A small network was trained on invented records. Each row is its activation on one of them, seen along a few directions.
After each row come some of the record's fields: W, J, N, S, P, T.
Not every record has every field; a missing one is written absent.
The largest differences between rows may come from other fields.
In the rows, 500 means zero.
Strong random noise was added to every row along 18 fixed directions; ignore it. To show where, here is one row again and again, with new noise each time:
[393 498 310 801 383 412 277 487 530 490 397 623 567 377 370 564 357 546
 434 712 565 624 633 474 382 374 611 440 472 408]
[549 520 529 479 504 496 571 501 568 422 406 595 615 461 428 589 403 564
 659 506 342 424 741 383 387 414 471 524 419 643]
[480 313 466 562 585 618 553 547 482 329 323 530 486 334 558 293 705 365
 433 357 690 665 685 605 653 597 653 400 684 395]
[436 497 648 604 433 539 419 470 650 425 421 527  79 473 311 337 691 402
 613 583 486 534 694 470 436 501 567 531 555 394]
[559 389 461 637 468 810 452 264 603 433 344 434 359 642 556 674 391 466
 274 623 440 489 514 432 625 682 415 454 509 589]
[669 723 557 721 563 475 173 708 465 364 543 464 636 645 294 740 489 580
 587 604 445 599 794 426 572 570 509 458 343 627]
[664 536 830 239 734 658 776 438 525 637 453 346 441 680 511 620 475 436
 667 451 367 327 464 419 528 505 446 484 767 430]
[531 346 518 125 715 645 388 519 444 379 711 278 724 495 728 462 445 581
 254 423 688 492 285 523 518 759 272 694 735 675]
[466 457 551 704 223 407 251 474 335 364 260 224 363 433 438 444 693 863
 824 369 507 652 736 156 216 519 596 538 295 731]
[411 568 646 321 649 470 567 421 532 631 611 405 607 465 482 549 283 402
 358 663 480 328 400 596 275 311 284 624 915 197]
[459 330 449 379 538 756 377 204 358 207 489 597 543 314 679 101 243 579
 394 659 569 415 423 514 342 609 347 549 562 531]
[491 427 466 439 306 830 632  70 542 397 243 417 525 641 658 713 235 559
 339 527 528 613 439 255 642 597 460 344 641 457]
[615 365 420 380 251 599 592 423 624 527 335 446 327 470 591 350 622 541
 528 380 548 661 397 376 486 587 686 493 559 529]
[880 480 386 482 587 428 239 625 322 603 623 242 614 485 584 387 688 526
 434 524 563 586  92 580 382 736 542 535 571 605]
[595 585 558 609 376 509 664 797 379 622 345 447 622 534 449 400 553 573
 578 550 443 422 664 574 396 417 550 541 313 346]
[648 594 620 340 512 614 488 539 278 484 472 477 650 598 349 436 377 606
 706 617 488 496 405 500 311 397 502 423 533 259]
[572 487 503 367 400 866 626 402 191 353  37 356 587 747 422 719 576 456
 620 490 551 560 409 199 416 527 486 446 340 533]
[444 400 408 568 612 678 585 251 310 438 394 477 480 648 515 678 393 459
 503 448 426 452 450 519 526 466 429 365 287 513]
[513 519 489 495 545 788 340 667 500 445 601 636 315 602 402 286 327 465
 367 801 619 517 526 695 618 621 554 591 392 337]
[562 307 279 572 324 657 241 580 830 830 364 568 509 505 618 534 231 620
 182 640 675 632 356 411 477 401 819 498 842 421]

[371 633 416 432 693 551 499 496 606 555 398 530 381 415 623 651 276 156
 316 600 574 487 638 343 540 401 605 772 740 648]	W: w1 / J: j1 / N: n4 / S: s2 / P: absent / T: t3
[314 491 638 589 407 305 424 495 427 524 802 315 432 351 836  28 561 627
 312 422 605 403 497 666 480 575 347 603 490 449]	W: w3 / J: absent / N: n4 / S: s2 / P: p2 / T: t3
[536 438 475 563 615 470 368 269 417 270 522 358 482 373 341 718 505 477
 567 516 444 624 527 491 482 683 359 449 618 613]	W: w3 / J: absent / N: n3 / S: s1 / P: p2 / T: t4
[474 461 567 473 533 423 699 472 469 366 394 439 764 462 267 771 623 495
 573 592 448 484 619 533 342 428 243 469 621 377]	W: w4 / J: absent / N: n2 / S: absent / P: absent / T: t2
[289 372 185 645 227 525 687 504 428 604 155 553 578 459 571 618 611 409
 303 515 595 482 320 381 443 496 507 565 186 544]	W: w1 / J: j2 / N: absent / S: s1 / P: absent / T: t1
[619 251 484 471 381 707 574 411 563 411 413 558 410 445 327 488 264 942
 785 508 327 524 622 542 341 501 556 392 417 484]	W: w2 / J: absent / N: n3 / S: s1 / P: absent / T: t4
[353 278 455 167 549 785 610 436 475 742 424 679 212 572 496 272 278 573
 650 592 706 490 159 459 458 384 751 537 526 322]	W: w1 / J: j1 / N: n3 / S: s1 / P: absent / T: t4
[567 359 466 592 582 358 462 620 796 560 550 601 592 288 523 484 468 653
 453 560 382 334 648 506 335 502 435 632 596 772]	W: w2 / J: absent / N: n3 / S: s2 / P: absent / T: t4
[619 336 472 435 485 796 601 382 295 527 169 214 526 640 531 670 474 638
 545 395 404 380 336 372 203 435 446 537 536 568]	W: w4 / J: absent / N: n1 / S: s2 / P: absent / T: t2
[416 598 435 502 579 577 552 634 504 428 452 601 608 586 518 689 452 274
 327 523 546 488 608 457 735 600 485 573 350 623]	W: w3 / J: absent / N: absent / S: s2 / P: p2 / T: t1
[725 428 443 354 412 728 415 619 370 508 419 226 554 593 516 481 674 435
 298 399 596 628 257 610 476 625 431 579 692 423]	W: w1 / J: j2 / N: n3 / S: s2 / P: absent / T: t4
[563 269 290 473 589 422 183 397 619 396 436 545 748 374 452 781 620 477
 425 507 493 561 378 274 259 500 415 514 603 963]	W: w1 / J: j1 / N: n4 / S: s2 / P: absent / T: t3
[378 367 709 485 698 492 496 475 409 592 455 427 416 469 576 349 478 693
 705 587 564 310 522 361 304 433 499 582 586 623]	W: w4 / J: absent / N: n1 / S: absent / P: absent / T: t2
[472 556 476 681 716 448 572 615 529 431 250 639 506 300 473 441 702 163
 508 597 539 418 727 492 545 491 536 591 632 562]	W: w1 / J: j2 / N: n1 / S: s1 / P: absent / T: t2
[608 830 543 457 354 320 681 739 541 380 445 504 388 279 250 443 547 312
 679 695 420 717 900 556 474 505 591 762 579 375]	W: w1 / J: j1 / N: absent / S: s2 / P: absent / T: t1
[694 877 497 533 270 321 604 498 536 677 495 627 602 521 646 314 495 184
 375 687 338 338 320 448 444 396 446 590 430 455]	W: w3 / J: absent / N: absent / S: s2 / P: p2 / T: t1
[504 308 661 449 956 759 561 681 410 375 677 522 446 613 314 632 521 428
 449 817 610 474 535 774 876 944 365 472 458 512]	W: w3 / J: absent / N: n2 / S: s2 / P: p2 / T: t1
[615 580 303 423 480 346 423 649 475 535 608 365 397 392 532 416 622 440
 517 377 574 661 347 589 477 565 673 643 529 530]	W: w3 / J: absent / N: n1 / S: s1 / P: p1 / T: t2
[237 557 576 360 407 511 954 342 263 365 417 487 442 416 310 528 397 588
 776 725 725 771 499 501 659 608 567 357 523  85]	W: w1 / J: j2 / N: n1 / S: s2 / P: absent / T: t2
[499 397 261 430 502 757 753 600 339 516 313 534 476 581 402 617 371 362
 465 429 444 531 506 726 501 367 621 501 308 374]	W: w3 / J: absent / N: n1 / S: s2 / P: p2 / T: t2
[565 516 547 684 411 523 360 540 580 562 488 344 587 595 701 499 593 475
 219 245 480 535 640 559 600 409 490 391 723 365]	W: w1 / J: j1 / N: n2 / S: s2 / P: absent / T: t1
[441 330 480 189 334 579 539 529 455 475 519 309 840 605 615 579 579 904
 393 497 791 574 121 326 396 704 334 546 540 562]	W: w2 / J: absent / N: n1 / S: s2 / P: absent / T: t2
[569 720 475 398 568 245 455 741 467 662 633 376 530 431 427 542 517 391
 513 673 593 561 354 496 433 523 569 720 545 519]	W: w4 / J: absent / N: n3 / S: absent / P: absent / T: t4
[481 417 401 396 363 486 827 339 640 768 415 386 189 507 587 632 427 481
 546 492 378 455 340 418 493 563 542 693 393 675]	W: w3 / J: absent / N: n3 / S: s1 / P: p2 / T: t4
[347 651 627 329 704 335 636 468 196 538 600 557 500 375 355 380 382 514
 867 686 557 413 427 496 392 449 467 638 457 403]	W: w1 / J: j2 / N: absent / S: s2 / P: absent / T: t1
[649 679 344 747 330 245 459 445 565 707 489 542 397 475 383 617 499 404
 581 516 372 647 429 553 526 381 733 355 476 345]	W: w3 / J: absent / N: absent / S: s1 / P: p1 / T: t1
[449 540 603 578 660 659 413 480 438 461 344 442 511 534 534 607 382 432
 462 445 538 519 721 426 656 439 553 478 700 455]	W: w1 / J: j1 / N: absent / S: s1 / P: absent / T: t1
[383 629 442 370 575 478 414 896 535 526 525 504 663 569 613 590 459 361
 273 490 737 564 651 446 644 488 545 761 467 665]	W: w3 / J: absent / N: n3 / S: s2 / P: p1 / T: t4
[175 423 579 443 478 486 611 446 715 554 513 595 152 627 405 658 640 326
 469 552 458 342 467 334 527 549 381 639 252 690]	W: w3 / J: absent / N: absent / S: s2 / P: p2 / T: t1
[306 547 577 301 398 449 536 637 441 531 612 261 383 685 180 830 607 514
 590 388 504 590 450 555 352 361 397 592 397 300]	W: w3 / J: absent / N: n4 / S: s1 / P: p2 / T: t3

Which values does each new row have?
[545 485 265  96 326 578 580 455 528 517 349 359 509 543 425 851 377 500
 555 415 478 620 293 251 294 457 483 783 489 749]	W: w3 / J: absent / N: n3 / S: s1 / P: p1 / T: t4
[929 418 322 350 546 705 549 654 529 331 525 708 646 512 250 516 575 330
 482 489 103 356 472 862 273 459 287 562 340 572]	W: w1 / J: j2 / N: absent / S: s2 / P: absent / T: t1
[420 507 646 345 490 462 664 669 449 619 706 546 688 566 417 415 424 612
 497 578 531 424 448 745 489 439 370 498 503 176]	W: w3 / J: absent / N: absent / S: s2 / P: p2 / T: t1
[566 527 475 517 604 417 475 386 413 350 481 444 689 346 666 436 530 521
 527 247 518 572 677 471 604 536 477 460 631 651]	W: w1 / J: j1 / N: n3 / S: s2 / P: absent / T: t4
[609 644 212 664 613 364 504 216 425 577 516 753 503 435 539 516 223 289
 566 606 334 422 280 523 416 306 626 390 329 539]	W: w4 / J: absent / N: n3 / S: s1 / P: absent / T: t4
[739 746 655 544 680 456 354 690 424 428 468 281 609 515 306 771 568 324
 532 572 419 556 710 472 530 608 463 569 795 494]	W: w3 / J: absent / N: n2 / S: s2 / P: p2 / T: t1
[668 517 591 655 281 577 371 470 354 528 199 336 660 584 453 537 653 651
 572 468 363 404 515 337 231 419 373 492 505 537]	W: w1 / J: j2 / N: absent / S: s2 / P: absent / T: t1
[364 232 438 294 672 487 433 506 712 235 669 827 413 422  93 623 763 398
 615 614 460 427 465 587 335 591 273 565 303 759]	W: w3 / J: absent / N: n4 / S: s2 / P: p1 / T: t3
[320 582 487 567 415 229 558 625 748 696 459 540 345 562 320 787 778 254
 482 563 564 565 435 315 517 475 571 544 441 569]	W: w3 / J: absent / N: n3 / S: s2 / P: p2 / T: t4
[575 609 450 579 620 411 490 369 586 381 466 616 553 336 654 376 477 245
 432 440 517 575 632 501 683 505 603 415 780 537]	W: w3 / J: absent / N: n1 / S: s2 / P: p2 / T: t2
[317 518 656 479 666 552 126 282 331 265 602 414 312 600 447 423 567 599
 683 354 624 544 430 371 428 475 441 387 561 474]	W: w1 / J: j2 / N: n1 / S: s1 / P: absent / T: t2
[670 471 422 787 326 388 439 409 518 454 609 357 585 392 672 410 567 602
 252 574 293 383 491 651 463 727 246 512 362 654]	W: w3 / J: absent / N: n2 / S: s2 / P: p1 / T: t1
[412 293 519 312 533 605 547 399 589 607 372 675 529 317 556 302 348 524
 489 643 584 406 332 377 339 416 563 528 803 447]	W: w1 / J: j1 / N: absent / S: s2 / P: absent / T: t1
[707 328 468 436 251 685 339 647 683 536 368 508 652 543 488 391 726 440
 212 448 464 411 274 544 254 458 437 453 656 417]	W: w3 / J: absent / N: n4 / S: s1 / P: p2 / T: t3
[617 645 580 393 341 214 474 526 653 500 450 686 545 219 277 389 558 562
 873 646 435 565 522 228 258 442 634 538 701 545]	W: w1 / J: j2 / N: absent / S: s2 / P: absent / T: t1
